Here are a small network's activations along a few directions, averaged over the inputs that share one value of a field.
Related values have similar rows: they may be neighbours, one step apart, or belong to one group.
(in the rows, 128 means zero)

Other fields vary at random and push rows far along one fixed direction, the same in every table; ignore that.

Field FOPO:
pamu: [107 120 123  75 180 103 115  80 116 107 146 154 125 228]
guda: [ 84 123 123 104 156 145 123  74 121 113 132 141 124 166]
pef: [137 153 145 133 136 107 125 152 123 131 121 135 127 131]
komo: [ 79 155 156  76 199  82  93  82 152 129 119 188 124 184]
votuf: [120 116 136 102 171  84 130 113 134 126 106 154 112 177]
dunuz: [109 126 133 105 135 142 113  99 156 137 125 151 125 149]
kezo: [165 121 124 176  93 105 150 186 134 134 123 104 132  82]
vus: [116 138 135 113 116 159 129 134 133 143 122 139 118 110]
noze: [ 92 127 128 110 130 149 121 112 108 132 133 136 132 129]
bik: [180 115 110 188  68 146 157 173 115 121 131  68 123  57]
kikol: [132 153 129 140 129 110 125 139 136 150 117 139 143 106]
gedop: [107 132 148  75 181 102 125  87 107 106 152 138 119 202]
rufu: [189  90  91 217  15 198 144 187 147 141 131  74 162   9]
dek: [175 123 110 176  83 162 142 174 109 122 134  72 128  62]
The values of FOPO form 3 separate groups.
Q: Which other values are in the same group as dek? Give them in the order they are listed.
A: pamu, bik, gedop
Q: Which other values are in the same group as komo? Give them in the order they are listed.
A: pef, votuf, kezo, kikol

Field GOF:
dur: [ 93 159 147 105 150 126 102  99 147 142 119 158 121 141]
tesag: [ 91 127 121  92 150 142 122  81 113 116 154 133 128 173]
duni: [155 127 106 169  77 185 151 170 113 129 129  82 133  44]
gakun: [127 103 121 106 145 113 128  92 151 117 141 138 132 179]
zegub: [143 147 130 140 109 122 135 180 123 139 132 121 124  77]
tiga: [172 132 128 182  95 112 139 197 138 136 118 117 152  74]
kela: [149 139 127 149 131  97 141 137 113 133 117 110 110 118]
mezis: [105 136 146  86 167 132 129  96 113 116 132 136 115 191]
nakan: [166  96 113 150 105 118 133 165 131 119 130 119 135 124]
nisus: [121 125 135 117 150 126 129 100 102 106 132 108 117 149]
luku: [156  96 107 203  27 186 134 176 152 151 117 108 156  19]
meba: [ 58 149 155  37 228  76  95  44 141 132 115 206 114 245]
The values of GOF form 4 separate groups.
Q: Which other values are in the same group as gakun? Give them in the order they are listed.
A: nakan
Q: Which other values are in the same group as tesag? Give them in the order they are listed.
A: duni, mezis, nisus
Q: Which other values are in the same group as zegub? Give them in the order they are listed.
A: tiga, kela

Field TEM:
bor: [123 120 127 133 121 133 127 116 159 139 111 136 121 119]
gupi: [170 107 119 167 104 100 146 178 129 129 117 113 132 100]
fev: [193 150 128 193  80 113 146 225 121 142 116  91 136  36]
zako: [124 131 118 148  86 179 133 149 116 141 125 113 135  66]
nisaz: [ 92 126 126 101 161 135 120  66 118 110 141 130 120 175]
zolol: [ 81 149 154  55 211  74  95  73 141 125 132 196 130 234]
tusi: [113 112 124  99 132 161 129  89 111 111 153 118 121 166]
The values of TEM form a line.
Q: Name the neighbours of nisaz, in listed order.
A: zako, tusi
Q: Name the neighbours of fev, in listed order.
A: gupi
